Each row below holds a small network's activations on one input, seen along a few directions.
Each table varies a few parts of the input and shows all the possible inputs, shuffled.
A made-up example of a description, with smaller parts first: line(6) and (point or line(11) or (values(3) and ring(8))).
Shared parts are said once, and a part with two or three values counts as separate values.

Other details of the inputs vary at random and push rows far along two fixed directions, the same in every table; ignore that.

A family of inputs:
r1: [ -2  45  28 -29 -34   7 -14  63  11 -37  -8 -13  33]
r2: [-20  65  61 -38 -30  26 -22  43  34  -2   0   2  52]
r3: [ 14  51  60 -27   5  39   1  46   9 -32 -11  -7  36]
r4: [  3 -20 -11  42 -18   0  32 -22 -45  24  35   7 -21]
r5: [  0  57  23 -20 -28  12 -23  63  30 -20  -9  -2  36]
r6: [ 39 -23 -20 -31  61 -21 -33 -24  43 -53 -57 -18 -12]
r7: [ -3  10  -3  40  -5  17  17   7 -34  47  35  14 -16]
r8: [  7  11  11 -39  41  -9 -12 -20  32 -28 -37 -18   7]
r9: [-48  22  15  30 -53  17  11  10 -33  65  48  17   9]
r10: [-15  23   6  21 -10   9  21 -26 -29  47  33   5  -6]
r11: [ 34 -22  -6 -30  43 -18 -17 -21  26 -66 -45 -26  -2]
r12: [-10  20   9  21 -17   6  29 -30 -24  43  28  14  -2]
r13: [ 20  53  61 -27  -3  40   2  32  14 -33 -11  -1  36]
r14: [-12 -90 -66  26  -4 -39  11 -24 -30   3  20   3 -43]
r15: [-21   6  -6  41 -47  23  10  26 -32  59  59  27   1]
r16: [ -2 -68 -59  15  34 -52  25 -79  -3   6 -11   3 -50]
r17: [-24 -10 -19  46 -38  16   8  15 -39  60  51  24  -8]
r18: [  2  67  63 -41   6  29   3  17  26  -3 -17   2  42]
r19: [-33 -66 -57  23 -10 -49   0 -40  -3  20   6   0 -38]
r20: [-11 -67 -57  18  37 -48  28 -64 -11  16  -4  -1 -50]
r21: [ 33 -15  -5 -26  48 -14 -14  -8  38 -36 -49  -3  -4]
r22: [ -5  -3   7  36 -19  13  36   3 -46  32  40  10  -9]
r23: [-17  60  61 -40 -22  28 -19  40  33  -2   0   7  53]
r24: [-29  14  -4  46 -53  30   5  29 -39  62  51  22   1]
r25: [  1  60  47 -28 -30  41 -29  64  32  -9   0   6  49]
r26: [ -3  73  64 -39   9  34  -3  26  22  -3 -13  -4  41]
r27: [  9  -4 -22  45  -6   1  14 -23 -33  41  32  12 -24]
r28: [-31   9   2  40 -73  26  17  36 -54  46  59  11  -2]
r29: [ 30  66  52 -19   3  39 -15  29  25 -12 -21   1  39]
r30: [ 20 -26  -3 -28  46 -12 -10   0  18 -56 -39 -22  -5]
r31: [ -9  -9 -17 -41  15 -52 -26   0  54 -52 -47 -19   6]
r32: [ -1 -42 -32  33   8 -13  19 -23 -41   9  23  -9 -34]
r33: [ 11 -73 -71  34  41 -41   3 -50 -16   9  -4  -4 -59]
r34: [  8  79  61 -37   2  32  -7   7  23  -7 -12  -5  45]
r35: [ 26 -56 -41 -41  71 -57 -14 -70  53 -58 -76 -25 -20]
r36: [-28  17  -5  46 -64  27   6  33 -33  61  55  20  -1]
r37: [ 27  44  38 -19  12  28  -8  18  27 -18 -21  10  21]
r38: [ -8 -29  -8 -46  33 -30 -32 -16  48 -39 -50 -11   9]
r39: [ 35 -27  -7 -28  41 -19 -12 -20  29 -64 -52 -25  -1]
r40: [-19 -57 -45  32 -32 -21  13  -5 -39  20  37   4 -32]
r41: [ 44 -28 -18 -29  55 -26 -23 -30  48 -56 -63  -8 -11]
r42: [  7 -37 -13 -41  18 -15 -34  12  28 -65 -50 -20   4]
r43: [  0   4  -6  40  -4  13  23   3 -30  42  31  17 -19]
r44: [-29   0   3  37 -54  26  18  29 -59  46  59  16   2]
r45: [  9 -82 -65  32  28 -42  14 -56 -31  -8   5 -14 -54]
Description of these inputs: values(3) and (point or ring(5) or ring(9)).
The inputs of r26 and r7 match in every part but the values(3) part. If r10 is changed in the same way as r26 into r7, which row does it become? -> r6
The inputs of r34 and r27 match in every part but the values(3) part. If r38 is changed in the same way as r34 into r27, which row does it become? -> r17
Change only the values(3) part in r33. List by row number the other rows that result. -> r8, r32
Change only the ring(5) part in r19. List by row number the other rows that result. -> r2, r9, r23, r38

A family of inputs:
r46: [ 21  -6  27 -49  18   7 -15  11  28 -70 -50 -18  24]
r47: [-37  63  51   8 -40  34  23  29 -39  49  62   9  27]
r48: [ 22  28  31 -38   4  -1  -9  22  27 -67 -41 -21  24]
r49: [ -2   7 -25  50 -35   8   6   8 -43  38  45   6 -17]
r50: [ -9 -68 -64  18  10 -64  15 -65 -15   0   9 -12 -43]
r51: [ -4  73  51  31 -12  53  37  14 -36  69  49  18  11]
r52: [-14 -90 -58  13  14 -47  13 -69 -19   4  10  -7 -40]
r53: [ 41  36  44 -49  45  28 -16  -9  41 -37 -51   2  29]
r54: [ 10  36  10  50  -9  14  34 -24 -31  52  36  16  -9]
r55: [ 19   4   6 -37  39   4 -37  31  34 -49 -44 -22  12]
r56: [-34  67  28  33 -69  30  13  27 -21  65  46  18  23]
r57: [-11  11  10 -49  29 -12 -31  14  53 -34 -55 -10  18]
r58: [ 26   9  24 -37  16  27 -45  29  32 -47 -37 -13  25]
r59: [ -7 -78 -68  24  22 -47   7 -17  -5  10   5   7 -43]
r60: [  4 -71 -78  33   2 -53   6 -30   0   2   6   9 -48]
r61: [ 23   8  29 -49  12  16 -39  36  56 -50 -40   2  33]
r62: [-38  47  37  25 -66  46  10  26 -27  71  47  26  24]
r63: [-11 -74 -55  23  19 -44  29 -31 -34  -6   2  -9 -50]
Describe the family of inputs behind these rows. -> values(3) and (point or ring(5))
The inputs of r60 and r61 match in every part but the values(3) part. If r50 is changed in the same way as r60 into r61, which row does it become? -> r52
Change only the values(3) part in r53. List by row number the other rows that result. -> r51, r54
